A small network was shown many inputs. Here are its activations along a few directions, one row for each input.
Each table varies a few parts of the input and shows all the possible inputs, shuffled.
Descriptions start from the smaller parts, as in this example, which fits no table here: ring(5) and (point or line(9) or (values(3) and line(6))).
Shared parts are said once, and a part with two or three values counts as separate values.

Other details of the inputs shift rows strongly along two fixed directions, in all tables alike. That doesn't count.

Table:
R1: [  8  11 -30  -9 -23 -15 -34 -14 -23   4  27]
R2: [-17  20 -19 -25   5  25  -6  49  -6 -13  37]
R3: [-29  14  38  14  29 -19  18  52  11   1  -1]
R4: [ 31   9 -42 -13 -12  15 -26  15 -15  -5  13]
R5: [  4   7  -3  -3 -16 -27  -9 -18  -5  -7 -14]
R6: [-11  11  -2 -14 -15 -12  17 -11   5   4   3]
R7: [ 52  -1 -35  -5 -24   6 -40 -42 -22  -1  -2]
R8: [-33  19 -11   3  12  30  14  30   0  -3  18]
R9: [-27  15  50  24  35   6  23  12  -2 -23  -6]
R10: [ 38   2  -7 -10   0   4 -18 -17 -17  -1 -10]
R11: [-20  24   8 -13  13 -16   3  30 -16  -3  24]
R12: [-27  16  11   4  -2 -20  25  12 -10 -22   2]
R13: [-41  30  31  19  18 -23  38  55  17 -21 -11]
R14: [  6  17  19  26  21   5  13  27   7 -13 -15]
R15: [ 19 -10  44  34  19  11  26 -11  33  12 -40]
R16: [ 29  -6 -34 -19 -27  23 -41 -55  -6  15  14]
R17: [ 51 -42  17  40 -10   4 -22 -50  10   5 -52]
R18: [ 18 -15 -23  11  -9  20  -2  -1 -12   0  -4]
R19: [  3 -20 -19 -10 -29 -14  -7 -32 -17   2 -12]
R20: [ 31 -46  23  11 -18 -12 -25 -44  28  36 -34]
R21: [-10  19  -7  -7  13  15 -14  37  -2 -12  15]
R22: [  6  10 -19   6  -6  13 -33   4  -2  -8   7]
R23: [  5  -8   5 -20  -6 -14 -14  -6  -9  12  12]
R24: [ -5  -5 -43  -6 -16  28 -24   6 -18  -4  24]
R25: [  1   1 -50 -38 -36  -4 -18  23  -8  -4  23]
R26: [-57  27  -1   6  14   3  36  58   0   3  35]
R27: [ 11 -11 -15  -5 -10  23 -22 -47 -10  13  -5]
R28: [ -6  18 -41 -30 -14  33 -17  28  -4  -3  45]
R29: [-31  36   3 -23   9 -20  23  43 -12 -20  14]
R30: [-32  18 -15  -9  -2  -1  13  11 -18  10  34]
R31: [-23 -18  43  28  60 -36  33   2  36  -1 -19]
R32: [  1   2 -14  11 -14 -15 -26   7  -1   7  11]
R33: [ 11 -19   7  26  -3  11 -25 -22   5  -5 -19]
R34: [-20  12  56  -4  41   9  23  24   6 -12  -7]
R35: [ 24 -24 -52 -11   9   3 -38 -42   8  -5  13]
R36: [ -7  -2  -7   5 -14  -3  -5   1  14  21  15]
R37: [ -8 -13  42  23   1 -18  28 -10  40  12 -43]
R38: [ 13 -51  24  33  -9 -15 -15 -37  12  25 -39]
R39: [-11   7  22  25  25  19  40  23  12   1 -18]
R40: [  3  -7  20  16   6  20  -4 -14  26  11 -15]
R41: [ -9  -4   5   1   9  17  -1 -11 -18  -6   3]
R42: [ 14 -24  29  13  -4 -28  -8 -13  24   6 -55]
R43: [ 36  -7  -1 -18  -1  11  -7 -13 -12   0  -4]
R44: [  3 -25  24  30 -12 -24   3 -18  17  -3 -44]
R45: [-10   7  45  -5  26  14  19   2  12   0  -6]
R46: [-16  21 -24 -42 -22  -5  14  18  -9  -7  30]
R47: [  3  -8 -73 -22 -54   4 -23 -16 -10  11  15]
R48: [ 33 -18  59  28  20   2  21 -49  25  17 -52]
R49: [ 51 -33  48  11   9   3   3 -56  19  19 -54]
R50: [-30   5  18  27   7 -13  11  31   2  -7  11]
R51: [  5  14  -1 -16  10   8 -21   0 -14  -8   9]
R52: [-16  39 -11  -9  11  12  -9  21 -20 -21  31]
R53: [ -7   2 -76 -31  -6 -21  -6   1  -1 -18  35]
R54: [-13  34  -7   2  13  13  24  33 -28 -29  32]
R55: [  5 -46  35  31  -7 -22  10 -31  22  12 -63]
R56: [ 30 -16 -36   0  23  -1  -3 -22   9 -11   2]
R57: [ 10   9 -15  -3   0  21  13 -13 -16   3   5]
R58: [-25  15 -26 -19 -18  -5  18   0 -13   0  13]
R59: [ 16 -15  -4 -19 -20  -9 -19 -30  -2  23  11]
R60: [  8  -8 -33 -25 -38  -4 -11  -1   9   8   6]
R61: [ -9   7  26  13  27  12  39  14 -15 -13  -8]
R62: [-26  10  45 -13  19 -22  39  27   8 -10 -15]
R63: [ -2  -7   2  10 -11 -16 -14 -19 -16   1  12]
R64: [-33  17  49  12  26 -15  40  14  14  11   6]
R65: [ -4 -14  19   0   3 -11  -3  20  12  13   0]
R66: [ 53 -21 -36 -15 -31  23 -31 -27   2  16  -2]
R67: [ 29  -1 -39 -23 -16  22 -19  17 -11  -2  18]
R68: [-50  22   4  -4  14  -6  32  43 -25  -8  39]
Each input here is: line(4) and (point or (values(2) and ring(8))).
Question: The inputs of R58 and R57 match in every part but the line(4) part. If R46 is changed in the same way as R58 into R57, which row does it become?
Answer: R49
Question: The inputs of R36 and R40 match in every part but the line(4) part. If R50 is changed in the same way as R36 into R40, which row does it become?
Answer: R33
Question: A walk changes only the ring(8) part. It starts at R60 and steps to R37. List the rest of the walk in order.
Answer: R47, R55, R44, R13, R42, R25
Question: Which other rows does R10 become when the values(2) part takes its other values? List them by row number.
Answer: R4
Question: Which other rows does R26 become when the line(4) part takes its other values? List them by row number.
Answer: R8, R39, R47
Question: Which other rows does R67 become when the line(4) part takes its other values? List them by row number.
Answer: R2, R25, R65
Question: Which other rows does R18 become when the values(2) part takes its other values? List them by row number.
Answer: R61

Table:
R69: [ 21   8 -64 -15 -41  17 -45  -7 -27  -1  31]
R70: [ 11 -28 -37 -16 -46 -48 -42 -49  -5  14  -1]
R71: [ 15 -22 -61 -16 -66 -34 -45 -27  -5  13   4]
R72: [ 17   1 -14   7  -4   4  -2   1   0  -6  -3]
R73: [-14 -34  26  28  -5 -46   1  -9  31  14 -39]
R74: [ 16  -9  21   0   6  -6  -5 -11   1  -6 -28]
R75: [-32  29  -5   7  31   8  34  65   0 -23  30]
R76: [-24  18  -1  -3  24  14  30  44  13  -7  18]
R77: [  7  11 -35 -12 -15  17   4   8  -7   0  23]
R78: [-32  -5  15   4 -17 -34  23  10  22  12 -14]
R79: [-64  25   0 -21   0 -37  36  39   0  -3  37]
R80: [ 21  -3 -52 -15 -20   2 -34 -34 -25  -4  20]
R81: [ 10   2   8  -2   9  -5   7   3  -3 -10 -14]
R82: [  3  15 -24 -13 -18  18 -10  13 -11   8  24]
R83: [  2 -14  75  17  35 -12  20 -21  26  12 -39]
R84: [-29  40   3  -7  22   7  27  65  -2 -26  19]
R85: [-25  21   4  -4  21   5  28  11  -6  -7  20]
R86: [  8 -11  47  15  12   2  12  -5  25  11 -33]
R87: [-33 -35  68  36  15 -44  35  -3  49  23 -55]
R88: [ 22  -2 -14  -8 -18   0 -27 -12 -21   3   3]
R89: [  1   6 -36 -13 -16  20 -19  15  -9   9  37]
R90: [ 27 -18  -3  18  -9   3 -14 -31   4   1 -29]
R91: [-43  29  44   6  38   3  41  32   0  -6  15]
R92: [ 11  -4 -16  -3 -16   5 -18 -18 -20  -8   0]
R93: [-29  37   4  -4  24   0  42  56 -16 -26  26]
R94: [ 41 -14 -47 -28 -26  -2 -55 -45 -17   2   8]
R95: [ 33 -18  -1   1  -9  -9 -39 -44  -9  12 -11]
R96: [ 18 -18  17   6  10  -6   5 -41   9  12 -17]
R97: [ 16   1 -35 -27 -10   5 -16 -22  -8   3  20]
R98: [ -4 -13  47  18  22  -3  14 -33  12   7 -29]
R99: [  8  -2  32   4  10  -7   3   4   2  -6 -16]
R100: [-17  28 -10 -28  -2  13  12  35 -15  -7  37]
R101: [  4 -16  47  21  15  -1  26 -27  11   7 -41]
R102: [ -1 -10  10  26  17   4   6   3  11  -6 -17]
R103: [-25  36 -17 -17  10  17  32  52  -1 -13  30]
R104: [-23  34 -15 -12   0   8   8  40 -30 -18  37]
R105: [ 33 -20 -18 -22 -16   2 -34 -51  -1  13  -5]
R106: [-29  29 -17 -17  -2  18  19  29 -23 -13  36]
R107: [  2   7  -7  -2   1  -1 -18 -12 -17  -4  14]
R108: [ 22  -3 -25 -15  -3  -5 -22 -22  -8  -4   4]
R109: [ -8  -1 -65 -32 -58 -35 -29  -2 -25   1  30]
R110: [ -9  14  10 -11  13   5  28  18  -1  -6   2]
R111: [ 10  11 -17  -2 -12   7 -19  13 -12  -1  11]
R112: [-57  14  21  -9  -4 -36  45  38   5   0   8]
R113: [ 15 -14  27   6   4   6   3 -15  20   9 -34]
R114: [  2 -10  55  15  24  -7  10 -23  12  16 -25]
R115: [-14  21 -10 -14   5  10  29  26 -14  -8  25]
R116: [ 16  -2 -61  -9 -29  18 -48  -4 -21   1  32]
R117: [-22  19   2   0  26   7  14  51   6 -18  12]
R118: [ 14 -10 -63 -14 -28  24 -28 -16 -12   7  27]
R119: [ 19 -14  44  28  22  -9  13 -12  27  -1 -54]
R120: [  6 -12  41  25  18  -8  18 -17   4  -6 -40]
R121: [  4  -2 -20 -11  -9  16 -14  12   5   6  23]
R122: [ 6  7 11  6  3  2 -2 18  7 -7 -4]
R123: [ 1 10 12 -6 14 -7 -5  5 -4 -8  9]
R124: [ 35 -19 -16 -13 -32   7 -34 -42 -14  20  -3]
R125: [ 29 -20  -4 -16 -18   5 -20 -37  -1  11 -19]
R126: [  6 -22  32  26  23   4  20  -9  27  11 -29]
R127: [  2 -12  34  26  32  -4  16  11  27  -5 -34]
R128: [-37  37  -7  -7  20   4  17  37 -21 -26  39]
R129: [ 12 -14  12  17  -2   9   7 -25  12   9 -27]
R130: [ 12   2 -42 -13 -14  12 -33  16  -7  -4  29]
R131: [-30  21 -14  -3   7  22  11  41  -7  -2  37]
R132: [ 27 -17   5   8   6 -11 -11 -38   0   1 -17]
R133: [ 16 -23   2   1   1  10 -14 -16  18  11 -19]
R134: [ 19 -27  -1  22  -4   6 -26 -29   8   2 -23]
R135: [ 11 -17  33  11  -2   3   0 -31   1  15 -28]
R136: [  7 -16  41  32  22  -3  -2   2  18   7 -31]
R137: [ 34 -24 -12   5 -32  13 -34 -48   0  22 -16]
R138: [-35  32  -6  -4   7  21  28  43  -7 -14  29]
R139: [-40  24  -9   2  14  23  24  46  -2 -11  33]
R140: [  3 -13  54  39  20  -3  13 -12  20  -4 -50]
Question: The inputs of R69 and R116 match in every part but one. If R119 is changed in the same way as R69 into R116, which row does it become?
Answer: R127
Question: The inputs of R130 and R123 match in every part but one. If R73 is changed in the same way as R130 into R123, which row does it become?
Answer: R70
Question: What is each input in this table made of?
Answer: values(2) and line(4) and (point or ring(8))
Question: Which other rows does R104 become when the values(2) part takes its other values? List them by row number.
Answer: R135
Question: Which other rows does R107 become when the values(2) part takes its other values? List them by row number.
Answer: R91
Question: Which other rows does R101 become when the line(4) part takes its other values? List them by row number.
Answer: R85, R118, R129

Table:
R141: [ -3  -6  26   4   9  -4  20 -17  10   6 -17]
R142: [-16 -14  59  39  30 -13  22   8  30   2 -35]
R143: [ 14   9 -47 -33 -31   0 -23   4 -15  -1  28]
R144: [ 35 -36   2  11 -12 -17 -30 -50   1   6 -38]
R145: [ -2   6   8  -6   6  -8  16  12   5 -10  -7]
R146: [ 36 -36  20  15 -11 -22 -32 -49   8  11 -41]
R147: [-37  17  57   6  30  -3  48  29  11  -2  -9]
R148: [-16  22 -47 -36 -14  10   0  16 -19  -4  49]
R149: [-14  18 -10  -8  -4  -7  -4  24 -13 -13  16]
R150: [-16  17 -32 -19 -16  14   3  35  -7  -1  32]
R151: [ 67 -32  -3  20   3  45 -42 -52   4  13 -32]
R152: [ -7 -21  53  37  20 -12  13  -2  24   9 -39]
R153: [ 13 -11 -11  -1  -6 -14 -21 -15  -4  -4  -7]
R154: [-25  15  -1  -3   8  -4   8  16 -11  -2  26]
R155: [-21  17   9  -6  11   1  32  15  -5  -2  10]
R156: [ 14 -14 -22  -4 -16   4 -14 -14  11  11  -4]
R157: [-27  -7  72  31  42 -17  36  -3  21  -1 -35]
R158: [-38  16  53  24  37 -11  48  22   4 -10  -9]
R159: [ 10   2 -30 -24 -14  -3 -11   2  -6  -5  12]
R160: [ 24   8  19   7  31  44  -1 -12 -10  -7   0]
R161: [-16  13 -40  -3 -12   9  -1  27 -17 -10  32]
R162: [ 27 -19 -47 -15 -35   8 -35 -23   1  17  10]
R163: [ 19 -33  31  18  -3 -14 -18 -52   7  21 -34]
R164: [ -8  22 -16 -17  -1  -3  17  26  -9 -14  15]
R165: [ 22 -36  12  29  -8  -7 -19 -44  19  14 -42]
R166: [  4   6 -43 -31 -25   5 -17 -11 -14   9  34]
R167: [ 26 -22 -19   3 -23   4 -15 -29   7  15 -17]
R168: [ 23 -13 -27 -21 -31   2 -27 -36  -8  18   9]
R169: [-12  11 -39 -17 -13  13   5  29  -5  -7  30]
R170: [-29  13  35  12  21   0  37  43  21  -2  -2]
R171: [ 39 -33  16   3  -9 -18 -21 -44  17  16 -42]
R172: [  4  49 -16 -14  32  44   8  51 -25 -32  39]
R173: [-25  20 -25  -4  -9   9  -2  36 -10  -7  31]
R174: [-37   8  46  31  39  -8  38  37  22  -9 -13]
R175: [ 18  -7 -11 -15 -20  -6 -16 -11  -3   4  -8]
R176: [ -4   1  -4  -2 -11  -2 -13 -16 -11   6   7]
R177: [-31  19  10   4  16  -2  23  18  -7 -10  17]
R178: [  7  13 -49 -16 -23  -4 -21   3 -25 -13  26]
R179: [-18  17   8   2  13 -15   9  28  -1 -13  10]
Question: What is each input in this table made of?
Answer: values(3) and (point or (values(2) and line(6)))
Question: The inputs of R168 and R143 match in every part but the values(3) part. If R177 is changed in the same way as R168 into R143, which row does it become?
Answer: R144
Question: List by row number the other rows that have the values(3) part in common with R162.
Answer: R142, R150, R151, R152, R156, R161, R165, R167, R169, R170, R173, R174
Question: Which other rows does R163 become when the values(3) part takes its other values? List them by row number.
Answer: R146, R152
Question: Which other rows does R175 become when the line(6) part takes its other values? List them by row number.
Answer: R143, R145, R159, R164, R171
Question: A walk changes only the line(6) part. It starts at R147 and steps to R168. List the rest of the walk in order.
Answer: R166, R148, R141, R155
